A small network was shown many inputs. Here are its activations along a few directions, one row for each input.
In each table, some parts of the input vary, and every possible input appears once, in random order.
A made-up example of a description, with smaller parts first: ring(8) and (point or ring(11) or (values(2) and line(6))).
Shared parts are said once, and a part with two or three values counts as separate values.

Other details of the inputs shift rows strongly along two fixed directions, in all tables alike. That doesn't count.

Table:
R1: [ -6   6  -8  -7  -1   5   4 -16  -6 -11   4  -4   8  -2   0   0]
R2: [ 11  -5   2   3   7 -27   5  17  -1   7  -9  10  -8  -5 -16  -3]
R3: [ 3 -3 -7  3  3  3  4  7  0  3  6  1 -2 -1 -5 -1]
R4: [ 15  -4  16  -5  11 -25 -14  -2  -5  -1 -36   4   4  10   4  12]
R5: [ 15 -10   1  15   8 -19   5  31   4  16   2   6 -13   1 -18   0]
R6: [  6  -7  -6  10   2   0  10  15   4   8  19   1  -8  -3 -13  -3]
R7: [ 12   3  25 -22   5  15 -32 -35  -5 -17 -42  -5  23  29  34  27]
R8: [ -2  -2 -14   4   3 -10  16   8  -4   2  16   1  -7 -11 -15 -11]
R9: [-24  19   3  -7 -18  33  -7 -20   6  -9  18 -14   7  -3  23  -8]
R10: [  4  -1  -9  10   0   2  12  12   4   8  19   2  -5  -4 -11   0]
R11: [-19  13   6  -2 -16  24  -2  -9   6  -2  18 -13   0  -4  15 -13]
R12: [-12   2 -13  -5  -4  10   9 -17  -5  -5   9  -1   4 -10  -4  -5]
R13: [ 9 -5  4  1  8 -4 -5  9  2  1 -8  2  0  5 -2  4]
R14: [-10   4 -15  -4  -7  18   5 -16  -1 -11  15  -3   9   1   5  -2]
R15: [-26  23   3 -10 -23  42  -6 -31   3 -11  20 -15  11  -4  28  -7]
R16: [  3  -1   2  -6  -1   3  -7 -10  -4  -7 -11   1   5  10   8   7]
R17: [-21  12  -2   2 -17  20   5   2   6   4  28 -10  -8 -15   7 -14]
R18: [ -8  -2 -13   0  -2  -4  13   1  -4   4   6   4  -2 -15 -13  -6]
R19: [  5  -7 -14  17   3  -7  17  30   8  13  26   6 -13 -12 -21  -6]
R20: [ 11 -13   2  11   9 -22   2  21   1   8  -7   7 -10   5 -11  -3]
R21: [-12   4 -12  -5  -5   8  10 -14  -7  -5   7   2   4 -13  -3  -1]
R22: [ 18 -11  19   0  16 -39 -15  13   1   7 -44  12  -3   5  -5  11]
R23: [ 18  -5  27 -11  12  -2 -29 -15  -3 -10 -45  -3  12  28  24  22]
R24: [ 10  -9   3   9   8 -23  -1  20  -1   7 -12   7  -7   8 -10   0]
Each input here is: values(4) and (point or line(5)).
Changing only the values(4) part turns R7 into R13. The same change can be made to R16. Which row results?
> R14
Which other rows agree with R24 in the values(4) part? List them by row number.
> R3, R4, R5, R17, R18
Which other rows does R18 become when the values(4) part takes its other values? List them by row number.
> R12, R21, R22

Table:
R25: [ 13  -8  10  -4  10 -33  -4   2  -8   2 -31   9  -1   3  -7   7]
R26: [ 16  -9  13 -20  10  -1 -27 -35 -13 -21 -49   3  23  31  21  26]
R27: [-28  16 -23  -5 -13  23  21 -15  -1  -2  34  -5   1 -31  -6 -15]
R28: [ 15 -19 -11  10  16 -33   7  23  -4   5 -14  14  -9   5 -22   2]
R29: [-24  12 -20  -6 -13  21  20 -13  -1   0  32  -4  -1 -30  -7 -16]
R30: [ 21 -10  23  10  10 -14 -15  21   9  14 -19   3  -5  14   2  14]
R31: [-16   7  -8   3 -12  20  12   5   4   9  27  -4  -7 -18  -4 -10]
R32: [-23  14   4  -8 -18  27  -7 -23   1 -15  15 -17   7   6  28 -15]
R33: [ 26  -8  15  -1  15  -9 -17   4  -1  -5 -27   3   7  24   5  18]
R34: [ 12  -9   0   6  12 -43   7  20  -4  10 -19  12 -10  -6 -21   0]
R35: [-21  20  -1 -15 -20  48  -8 -36   0 -12  14 -11  18  -2  24   5]
R36: [ 12   2   4 -11   3  24 -13 -27  -6 -15  -9  -5  19  19  17  16]
R37: [ -5   0  13  10  -2 -20  -4  24   9   4   1  -5 -14   5   6 -17]
R38: [  2  -8 -18  31   2 -10  29  51  16  27  45   6 -27 -20 -34 -16]
Changing only one part turns R37 into R32. The same change can be made to R35. Which row results?
> R31
What is each input in this table made of?
> values(2) and (point or ring(6))
Which other rows does R34 become when the ring(6) part takes its other values? List them by row number.
> R27, R28, R33, R35, R38
